A small network was shown many inputs. Here are its activations along a few directions, one row for each input.
Each table varies a few parts of the input and shows all the possible inputs, shuffled.
Descriptions start from the smaller parts, as in this example, which fits no table here: values(2) and (point or ring(9) or (line(6) and ring(8))).
Shared parts are said once, and a part with two or three values counts as separate values.
In the rows, zero is written as 128.

Other details of the inputs vary at random and push rows far along three fixed directions, the same in every table; ignore that.

Table:
row 1: [ 26 180 120  95 117 104  72 125 172  98 132 175]
row 2: [155  73  95 139 139 161 132 144 131 141 146 130]
row 3: [129 134 149 111 118 130 149 108  71 133 124 109]
row 4: [152  82  95 130 123 166 120 145 123 141 148 116]
row 5: [124 125 133 124 138 132 131  98  72 127 111 104]
row 6: [137 149 134 120 117 102 143 123  93 138 111 114]
row 7: [161  97 122 160 128 151 136 157 173 132 141 144]
row 8: [131  77 121 141 135 161 138 143 149 132 155 126]
row 9: [157 101  89 124 114 154 127 156 138 141 133 109]
row 10: [154  92  73 135 107 141 136 151 134 150 122 118]
row 11: [138  98 127 134 101 153 155 149 121 136 158 127]
row 12: [124 121 139 126 158 129 138 103  87 122 114 112]
row 13: [ 54  94 114 126 112 169  94 159 127  84 165 110]
row 14: [100 121 160 114 156 147 127 109  91 106 137 103]
row 15: [165 120 106 151 103 128 151 159 141 142 145 131]
row 16: [138 158 160 147 124 111 147 115 121 123 118 125]
row 17: [160 152 122 116 161  90  90 136 194 133 113 148]
row 18: [129 158 158 141 138 151 152 118 100 151 127 110]
row 19: [161 100  82 150 124 154 124 153 132 139 139 111]
row 20: [149  83  84 121 108 161 134 139 121 144 136 118]
row 21: [130 134 160 140 144 115 142 100 126 121 107 143]
row 22: [ 52 123 171 116 147 131 120 100 117  90 134 123]
row 23: [125 108 112 140 114 176 142 146 139 155 160 134]
row 24: [135 141 151 122 166 128 119 120 109 119 121 105]
row 25: [117 150 143 114 117  99 107 116 157 120 123 164]
row 26: [130 117  88 157 114 147 140 153 152 164 137 144]
row 27: [162 164 127 135 147  85 102 132 197 124 110 162]
row 28: [174 148  95 104 114  88 118 132 137 154 111 149]
row 29: [145 148 123 134 139  84 103 133 190 129 105 170]
row 30: [ 65 147 159  90 111 130 119 119  90  94 143 112]
row 31: [161 109 121 154 109 142 140 156 158 139 142 142]
row 32: [ 58 131 147 100 130 136  94 103  90  92 131 114]
row 33: [131 127 141 104 130 146 140 106  82 129 118  91]
row 34: [137 148 151 134 118  97 154 119 100 136 114 123]
row 35: [ 47 131 111 146 106 168 122 157 151 103 169 133]
row 36: [175 132 148 156 167 123 160 110 116 145 111 102]
row 37: [122 115 153 139 155 126 152  96 103 129 114 115]
row 38: [155 154 142 129 140 136 147 101 104 171 115 132]
row 39: [ 45  99 130 152  89 143 128 153 147  89 157 146]
row 40: [130  76  86 155 116 159 131 151 115 136 139 110]
row 41: [139 165 117  95 117  97  96 146 148 125 125 136]
row 42: [129 138 176 128 144 127 134 106 131 118 122 134]
row 43: [125 153 122 108 110  86 116 127 145 126 122 160]
row 44: [160 169 123 107 120  82 103 146 172 133 122 154]
row 45: [144 131 119 108 129 121 139 100  90 141 100 107]
row 46: [135 145 171 125 126 122 142 106 116 129 123 130]
row 47: [174 133 135 147 168 130 148 116  99 137 114  97]
row 48: [130 152 124  99 113  90 105 129 154 126 129 162]
row 49: [148 125 136 141 161 119 141 114  96 137 107 108]
row 50: [159 174  98 105 114  84 101 145 159 133 118 142]
row 51: [ 52  99 126 141  91 145 126 144 145  88 158 155]
row 52: [118 140 122 125 151  85 100 128 176 123 110 151]
row 53: [120 126 174 137 142 134 145 100 115 119 119 133]
row 54: [139 143 128 121 131 133 142 113  93 127 109  87]
Each input here is: ring(6) and (point or ring(8)).
Changing only the ring(6) part turns row 36 into row 8. The same change can be made to row 50. Which row results? -> row 30
Which other rows agree with row 29 in the ring(6) part? List them by row number. -> row 6, row 10, row 26, row 34, row 39, row 40, row 49, row 52
Change only the ring(8) part in row 9. List by row number the other rows that result. -> row 7, row 13, row 17, row 24, row 31, row 41, row 44

Table:
row 55: [197 149 135 127 168 135 136 108 100 146 111  96]
row 56: [139 152 100 112 130  58  74 139 233 113 114 190]
row 57: [138  58 111 163 142 181 150 151 119 123 149  90]
row 58: [116 178 167 129 153 119 134 105 119 135 118 131]
row 59: [125 124 189 128 123 157 185  91  60 147 129 107]
row 60: [ 70  96 116  98 103 164 109 136 122 107 156 128]
row 61: [ 47 127 133 102 133 109  84 122 142  63 126 127]
row 62: [178 171 141 110 126  70 124  99 129 153  94 162]
row 63: [144  46  71 151 107 156 148 155 121 132 139 126]
row 64: [181 182 156 126 163  95 117 117 156 147 109 139]
row 65: [ 77 190 156 101 113 106 124 117  69  94 120  78]
row 66: [176 208 139 120 112  68 130 134 134 149 104 128]
row 67: [197  92  74 165 106 162 144 161 181 187 140 165]
row 68: [ 80 102 141 152 131 145 122 150 165  93 156 133]
row 69: [104 117  84 118 115 148  90 142 163 127 139 148]
row 70: [ 89 136 171 136 159 168 155  96  49 128 129  76]
row 71: [197  77 118 170 120 131 189 135 110 169 117 135]
row 72: [ 51  97 100  98  99 131  88 146 133  90 154 144]
Changing only one part turns row 64 into row 55. The same change can be made to row 71. Which row results? -> row 63
Describe the family of inputs behind these rows. -> values(2) and (point or ring(8))
